Each row below holds a small network's activations on one input, seen along a few directions.
Each table varies a few parts of the input and shows all the possible inputs, shuffled.
A made-up example of a description, with smaller parts first: one of 8 places around a ring, together with either a single point or one of 9 places along a line or (one of 3 separate values, together with one of 6 places along a line).
Shared parts are said once, and a part with two or three values counts as separate values.

Other details of the inputs vary at random and push rows far along three fixed directions, the same in every table; ignore that.

Table:
r1: [  6 -26   4  32  22 -27  17  16 -11  24 -21  -2 -13]
r2: [-30  -6  -9   0 -12 -32  17 -15   4 -23   1  -4  11]
r3: [ 12  26  -7 -73  12  62 -48 -12  -5  -3  -5  10   0]
r4: [ 25 -10  20 -29  16   9 -16   7 -19  17 -19  10 -20]
r5: [-10  -8  -7  22  -8 -16   7 -10  24 -10  20  -3  -4]
r6: [ 38  -4  42 -58  11  22 -14   1 -45  22 -38  19 -21]
r7: [  8  26 -26  36  26 -24 -50  13  45 -18  20  -1  20]
r8: [-10 -27   4  12 -17  -2  48  -7 -29   4  -6  -9  -1]
r9: [  4  24 -13  31  -1  15 -13   0  22   0   4   5  12]
r10: [ -8  -1  -5  21   4   1  15   2   3  12   1  -7 -10]
r11: [ 61   4  39  29  26 -30 -16  34 -37  35  -8   4  -1]
r12: [ 16 -11  32 -30   1  -6   2  -5 -24   7 -21  11 -14]
r13: [ 18  36   4 -46   7  25 -54 -10   8 -17   2  13  12]
r14: [ 14 -11   0  22   6   2  10  13 -21  22   3  -8  -3]
r15: [ 35  16  36 -42  -5  17 -14   2 -39  22   0   8  -4]
r16: [ 33  10   6  65  22 -32 -10  29   9  14  -5   6   5]
r17: [-17 -37   4 -15 -20   1  41 -19  -8  -3   0  -2 -22]
r18: [-25 -42  22 -80 -18  39  22  16 -25  -6 -13  17  11]
r19: [ -1  38 -12 -33   6  49 -41  -7  22   0   2   2  -1]
r20: [  0 -44  12  30  15 -58  45  11 -32   1 -30  -5  -6]
r21: [-33   8 -28  -2  -4 -16 -11 -15  29 -26  21  -7  10]
r22: [-14  -1  -1  28  -7 -39  13  -2  11  -6  -2  -1   4]
r23: [-24   2 -15 -48 -15  36   6 -29  -2 -26  -9   1   7]
r24: [-14  19 -15  38  -7   2  10  -2  22  -6   4  -5   8]
r25: [-35  18 -31  -3  -8  11   6 -17  19 -30  -2  -9  17]
r26: [  4  20 -30  15  19  -2 -40   6  35 -22  11   0  13]
r27: [ -7  16  -5   6 -20   6  -5 -19  29 -20  18   4   7]
r28: [ 35  11   9  20  50 -21 -27  38 -22  34 -22  -1  -6]
r29: [-12 -41   9  33 -10 -53  55   4 -25  13  11 -17 -10]
r30: [ 12  26  12 -52   2  26 -45  -6   4   9   3  10  -9]
r31: [-24 -59  15 -10  -9 -37  54 -17 -18  -2 -10  -5 -25]
r32: [ 16  34 -19  57  18   1 -26  27  18  15  20 -16  12]
r33: [  3  20 -30  64  13  -3 -20  14  42   4  17  -3  12]
r34: [ -7  -9 -20  33  20  -6 -30  60  39  -1  18   7  35]
r35: [ 45   6  40 -16  23  -9 -21  22 -34  45  -8  11 -22]
r36: [ 16  30   5   2   0  28 -10   8 -13  11   1  -6   8]
r37: [-18  -8  -9 -10 -37  18  28 -26   2 -26  12  -6   4]
r38: [-10  12   4 -21  -6  23   5 -10  -2  -1 -18   0  -4]
r39: [-29  -7 -20  -8 -34  13  15 -32  23 -30  37 -12   3]
r40: [ -9 -35  13   2  -3 -16  46  -5 -29  11 -33   0 -12]
r41: [-35 -24 -22 -10 -38  15  37 -31  10 -28  24 -15  -4]
r42: [-27  12  -8 -11 -36   8  13 -30  23 -21  19   2   4]
Each input here is: one of 2 separate values, together with either a single point or (one of 4 places along a line, together with one of 5 places along a line).
Changing only the choice among 2 separate values turns r30 into r22. The same change can be made to r41. Which row results? -> r37
Which other rows does r31 become when the choice among 2 separate values takes its other values? List them by row number. -> r12
Which other rows does r5 become when the place on the line of 5 takes its other values? List them by row number. -> r10, r17, r33, r35
Which other rows does r19 become when the place on the line of 4 takes its other values? List them by row number. -> r10, r28, r32

Table:
r43: [-28 -27  -6  11 -17 -13  52 -19 -10 -11 -11  -8  -9]
r44: [-31  27 -36  24 -24  19  -6 -12  47 -30  27  -5  23]
r45: [ 20 -12   1  88  16 -56  16  35   5  15   2  -6  10]
r46: [ 50  -2  48 -17  22  -5  -5  21 -52  46 -30  12 -20]
r47: [ 18   0  -6  78  33 -44   5  27  -1  18 -11 -11   4]
r48: [-20  -5 -13 -41  -1  17 -24  -3  19 -21  -3  11  12]
r49: [-23 -21   8 -35 -25  16  41 -24 -23  -3 -12  -1 -14]
r50: [-54 -19 -32 -19 -10  -7  10 -16  37 -46   9  -6   8]
r51: [ 22 -26  42 -56 -11  20  20  -7 -54  22 -14   5 -26]
r52: [ 26  24  -6  66  33 -26 -23  33  10  23  -1  -6  10]
r53: [ 22 -18  42 -63  -3  21  13  -6 -60  34 -14   7 -30]
r54: [-35 -51  -4  -9  -3 -33  36  -2  -2 -18 -13   4   2]
r55: [-17  30 -30 -17 -20  50 -22 -19  32 -24  27  -6  16]
r56: [ 22  34  -8  24  14   0 -39   9  19  11  14   0   5]
r57: [-18 -43  -5  48  26 -74  26  27   7  -5 -10  -1   7]
r58: [ -1  37 -24  27   4  17 -30   9  32  -4  20  -5  19]
r59: [  7  40 -20 -50  19  44 -79  10  38 -18   2  16  17]
r60: [ 51  35  24 -21  21  28 -47  10 -15  23 -14  16  -6]
r61: [ 50  13  23  57  34 -39 -24  38 -10  40  -9   3  -5]
r62: [-22  -7 -12  15 -19  -8  24 -26  16 -18   8  -8  -5]
r63: [ 41  42  15 -44   5  60 -54   9 -10  13   2  14   5]
r64: [-42  25 -40   8 -28  -4  -7 -29  47 -54  28 -11  30]
r65: [-25 -17  -5 -30 -25  11  32 -38  -9 -13   5  -6 -17]
r66: [ -8 -46  19 -24 -16  -7  54 -14 -44  11  -4  -8 -24]
r67: [ 21  17  19 -24  -2  24 -22   1  -8  14   4   7  -6]
r68: [-26 -32   7   3 -25 -13  53 -13 -12  -3  -1  -5  -8]
What is each input in this table made of? -> either a single point or one of 5 places around a ring or (one of 4 places along a line, together with one of 5 places along a line)
Which other rows does r66 become when the place on the line of 5 takes its other values? List them by row number. -> r45, r51, r55, r63
List by row number the other inputs of the same sort as r48. -> r50, r54, r57, r59
Which other rows does r52 become when the place on the line of 5 takes its other values? List them by row number. -> r46, r49, r56, r61

Table:
r69: [ 22  17  -1  38  29 -10 -11  38 -20  13 -25  -5  20]
r70: [-32  -7  -9 -30 -25  28  16 -15   9  -8  15  -1   7]
r71: [  1 -24   1 -22  -5  23   8  -2 -14  10   7  -7  -7]
r72: [ 44  -2  51 -46   3  25   3  -1 -54  31 -24  14 -27]
r73: [  5  44 -12 -32 -13  64 -46  -7  32  -5  23  13  21]
r74: [-16 -15   1  -8 -15  15  45  -9 -41   7 -18 -12  10]
r75: [  8  50 -22  -7  -4  45 -52  -6  35 -20  45   4  13]
r76: [-65 -21 -32  -5 -31   0  38 -14  31 -40   9  -6  13]
r77: [-10  -4   6 -24 -26  -6  17 -26  -1  -9   3   2  -7]
r78: [-20   7 -13 -17 -23   0   1 -23  16 -20  21  -2   1]
r79: [ -8  -1 -18  38  10 -30   3  -7  26 -26  -2   1  11]
r80: [ 17  21  -8  63  35 -41  -3  27  -8   4 -19  -8  25]
r81: [ -6  41  -4 -31 -27  47 -24 -17  23 -17  26   3   9]
r82: [ 26   4  10  35   3 -10   5   2  -1   2   0   1  -3]
r83: [ -2   9   3 -53 -21  23 -21 -26   3  -9  12   1  -6]
r84: [-27 -11 -12 -12  -2  -8  -1 -12  20 -21   9  -6   6]
r85: [-41  17 -50  82  -3 -43  -7  -6  80 -46  21 -12  34]
r86: [-30 -44  -8 -16  -7 -21  34 -20  -6 -20   1 -15  -9]
r87: [ 40   6  44 -36  14 -10 -18   8 -44  34 -18  15 -15]
r88: [-12 -39  20  -3 -14  -2  42  -4 -28  14 -17   1 -11]
r89: [-10   2   6 -37 -28  17   2 -34  -2 -15   1   4  -8]
r90: [ 60  51   1  30  24  -4 -68  10  19   8   3  14  11]
r91: [ 39  58   2   9  16  24 -65  26  23  13  26   6  11]
r92: [-39 -33 -11   6   7 -25  56 -30  -9   3 -18 -16 -29]
r93: [ 23   5  26 -26  14  25   5  -8 -40  35 -18  -4 -40]
r94: [ 46  17  27   5  19 -14  -5  17 -54  28 -30  -1   0]
r95: [  3  34  15 -75 -31  72 -31 -31  -2 -13  10   8  -5]
r96: [ 26  10   1  61  44 -52 -21  25  16   7 -12   9  10]
r97: [  8  36 -13 -15   0  46 -47  11  24   4  23   8  18]
r98: [ -8 -12  -1 -14   3  25  26 -14 -18  27 -15  -9 -29]
r99: [ 50  13  46 -19  13  15 -21  15 -38  32 -17  11 -18]
r100: [-16   4 -19  20   5  -7  -8  22  30 -12   5   0  16]
r101: [  0 -26  29 -30 -17 -16  28 -17 -38   7 -19   4 -21]
r102: [-11   6 -27  85   4 -25  -5  22  40  -1  14  -5  27]
r103: [-18 -46   8  78  19 -96  49  20  -8   5 -21 -12  -1]
r104: [ 44   3  14 -14  16  -4 -35   5 -20  21   3  -2 -10]
r105: [ 34   5  14  28  13 -30 -12   4 -11  17 -10   7  -8]
r106: [ 34 -19  13  10  42 -20 -13  49 -32  28 -16   9  -6]
r107: [-39 -26 -21 -22 -25  19  36 -27  13 -39  -7  -1   0]
r108: [-29 -43   1 -10 -19  -1  44 -10 -13   4   5  -8  -6]
r109: [ 23  11  21  -3  -5   4   3   7 -10  12   1   5  -5]
r110: [-36 -22  -7 -32 -24  14  30 -14  10 -22  -3   2   1]
r111: [ 38  21  35 -25  11  17 -23  17 -24  29   1  10 -10]
r112: [  9 -10   8  -9  -8  11   6  -5  -9   2  16 -12 -12]
r113: [ 11 -51  37  47  32 -91  54  34 -40  28 -33  -2 -13]
r114: [-32 -25  -9 -28  -3  17  41 -24 -12   5 -21 -10 -31]
r115: [-40 -22  -9 -34 -18  -1  25 -22   5 -27   5  -3  -2]
r116: [-12  36 -20 -33 -23  59 -35  -9  30 -13  24   8  21]
r117: [-28  49 -63  52 -18  35 -35 -15  92 -40  44  -1  42]
r118: [ 26  52 -21  37  27   0 -53   0  25  17   6  -4 -11]
r119: [-18 -26 -12   6 -23  13  39 -21   3 -13   1   2   0]
r120: [  0  -1 -13  67  20 -40 -10  39  25   0  -9  -2  17]
r121: [ 30  55  -8  30  10  16 -67  20  44   1  32  -3  19]
r122: [-11 -30   1  80  27 -92  29  28   0   5 -12  -4   7]
r123: [ 26  -4  23 -48   4  12 -12  -6 -39  15  -1  12 -17]
r124: [-55 -14 -30  17 -17 -30  28 -19  39 -36  16 -11  14]
r125: [ 35 -11   9 -18  24   5 -24  30 -17  21 -13   1  -7]
r126: [-53 -30 -29  -7 -15 -13  31 -26  14 -41  21  -4   2]
r127: [ 23  19  23 -31  -4  29   6  -4 -43  13 -15  -2  -2]
r128: [-25 -38   2 -48 -18  13  24  -4 -12  -8 -10  -4  -9]
r129: [-41 -38 -13 -11 -14  -9  39   0   0 -16  -2  -5  -2]
r130: [-19  -5 -17  26  -1 -10   1   9  25 -17  -6  -1  11]
r131: [ 30  -1  12 -19  18  23 -21  23 -27  26   4  13  -4]
r132: [ -2  -8  17 -34 -15  -9  10 -15 -17   8  -1   2 -12]
r133: [ 35   9   6  32  38 -10 -30  38   4  17 -20  12   6]
What is each input in this table made of? -> one of 5 places around a ring, together with either one of 2 separate values or one of 11 places along a line
Changing only the place on the ring of 5 turns r72 into r105. The same change can be made to r82. Which row results? -> r90
Changing only the place on the ring of 5 turns r123 into r131. The same change can be made to r83. Which row results? -> r108
Which other rows does r128 become when the place on the line of 11 takes its other values? List them by row number. -> r76, r100, r106, r107, r110, r120, r125, r129, r130, r133
Which other rows does r76 become when the place on the ring of 5 takes its other values? List them by row number. -> r81, r87, r116, r122
Which other rows does r113 become when the place on the line of 11 takes its other values? List them by row number. -> r79, r84, r85, r86, r96, r103, r115, r122, r124, r126
Which other rows does r98 become when the choice among 2 separate values takes its other values? List them by row number. -> r74

Table:
r134: [ 10  -8  31 -81 -32  63  18 -20 -58  20  -5   6 -16]
r135: [ 52  11  39  23  25 -24 -20  18 -24  35 -19   9 -18]
r136: [  1   8  15 -77  -2  36 -26 -12  -8 -16 -23  20   0]
r137: [  0  30 -19 -15 -11  31 -49  -6  52 -24  29  13  17]
r138: [ 17   0   1  46  44 -57 -19  39  -1  10 -22   0  15]
r139: [  5 -30  33 -90  -4  33   6   0 -41   3 -30  20  -7]
r140: [ -7   3 -20  10  -4  -1 -23   8  30  -8  28   2  13]
r141: [-14  13 -32  54 -15  -7 -10   1  45 -11  42 -11  19]
r142: [ 27 -18  42 -40  11 -10   0   0 -37  20 -28  16 -27]
r143: [ 46   7  30  75  27 -45  10  33 -27  37 -26   2  -4]
r144: [-72 -32 -29  20 -57   2  86 -35  15 -37  29 -27   6]
r145: [ -8  54 -23 -30 -20  41 -43 -37  37 -22  23  -4   5]
r146: [ 12  49 -17  21 -18  43 -34  -5  38 -12  27   3  24]
r147: [ 25  46 -12  38  14   5 -25   3   4   6   5  -5  11]
r148: [-14  16 -24 -24  -1  30 -42   9  32 -23  16   7  31]
r149: [ -1  34 -25  -5  20   9 -52   4  32 -26   3   5  25]
r150: [-15 -30   6 -17  14  11  40  -6 -31  25 -45   6 -26]
r151: [ 24   3  11  14  28 -41 -18  17 -10  17 -14  -1  -8]
r152: [ -4 -10  19 -77 -12  37  -6  -7 -16   1   9   9 -14]
r153: [-68 -54 -23  49 -42 -41  89 -21  20 -26  32 -27  -4]
r154: [ 31   0   0  63  45 -66 -20  31   2  17  -4  -1  -2]
r155: [-18 -55   1 -20   9  16  57   2 -41  18 -35 -16 -32]
r156: [ 34 -18  21  56  33 -63  20  16 -37  34 -15  -9 -21]
r157: [-65 -53 -23  37 -54 -28  87 -39  28 -35  25 -16  -2]
r158: [ 10  66 -25  24  -3  22 -40  -7  28  -8  13  -8  19]
r159: [-10 -32  21 -53   5   6  14  14 -32   4 -15   6  -4]
What is each input in this table made of? -> either one of 2 separate values or (one of 4 places along a line, together with one of 6 places along a line)
A walk changes only the place on the line of 4. It starts at r149 and steps to r154. List the rest of the walk in order. -> r156, r147
